Here are a small network's activations along a few directions, averaged over the inputs that share one value of a field.
Values that are neighbours, or in one group, have similar rows; names and order tell nothing.
In the rows, zero is written as 500.
Strong random noise was added to every row along 2 fixed directions; ignore it. To show where, here is one row again and again, with new noise each time:
443 559 517 601 531 586 508 539 571 622 454 512 475 446 386 499
484 425 438 656 462 530 529 407 673 727 503 627 391 353 471 623
405 682 588 549 597 640 488 658 469 521 403 410 555 536 307 380
435 556 489 588 548 629 501 489 489 585 392 553 511 507 389 457


Values of W:
w11: 673 440 580 451 465 574 455 313 383 350 439 671 554 518 585 507
w19: 475 491 593 369 476 461 424 554 566 539 587 468 539 479 692 419
w24: 637 506 500 595 389 447 435 585 589 564 605 449 540 511 550 643
w7: 411 419 398 477 557 447 584 378 481 520 505 468 424 523 490 369
w8: 469 468 375 460 448 400 645 567 496 397 405 478 544 535 417 531
w20: 547 529 524 370 539 434 488 471 374 247 383 455 560 600 456 460
w22: 405 455 429 523 534 524 550 541 444 668 535 491 514 550 506 489
w1: 402 604 483 514 635 760 477 391 292 466 310 568 632 655 363 325
w23: 549 368 460 604 398 434 492 551 662 643 680 421 538 425 710 627
w10: 596 447 569 634 460 538 517 457 672 729 643 630 392 348 664 635
w5: 500 462 540 617 505 474 489 605 516 670 587 521 492 479 648 481
w15: 580 570 608 429 411 444 411 644 494 319 451 403 599 526 540 439
w18: 559 575 548 542 356 674 413 321 278 440 386 593 614 591 471 498
w14: 611 686 630 520 484 522 572 739 666 564 654 262 474 417 285 560
w25: 439 392 395 592 445 429 521 579 628 640 658 335 496 473 489 611
w2: 510 586 531 464 517 415 689 525 583 445 518 531 487 469 371 636
w6: 521 458 530 457 469 596 427 432 408 449 490 727 442 469 662 407
w16: 592 380 489 563 414 285 387 550 661 531 624 419 399 386 708 600
w4: 357 630 569 439 659 321 491 826 578 383 600  86 556 486 331 460
w21: 566 487 432 535 479 535 605 527 559 542 505 426 568 609 452 624
w12: 591 440 487 398 415 408 537 371 519 416 553 644 399 348 478 610
w17: 406 546 462 353 684 478 432 493 328 319 512 514 468 544 528 315
w13: 457 544 495 500 560 455 543 402 551 532 553 581 366 484 386 495
w3: 503 342 419 437 476 305 433 512 581 430 544 385 369 381 580 545
w9: 442 465 632 359 464 424 510 441 606 526 481 570 331 389 565 571
Each value of W is a pair of two hidden parts, and every pair occurs once (5 first parts, 5 second parts).
Changing only the second part turns w15 into w24. w11 has the same second part as w15; what does that change turn w11 into?
Answer: w18
Changing only the second part turns w5 into w22. w23 has the same second part as w5; what does that change turn w23 into?
Answer: w25
Changing only the second part turns w2 into w14. w8 has the same second part as w2; what does that change turn w8 into?
Answer: w21
Changing only the second part turns w17 into w19. w3 has the same second part as w17; what does that change turn w3 into?
Answer: w16
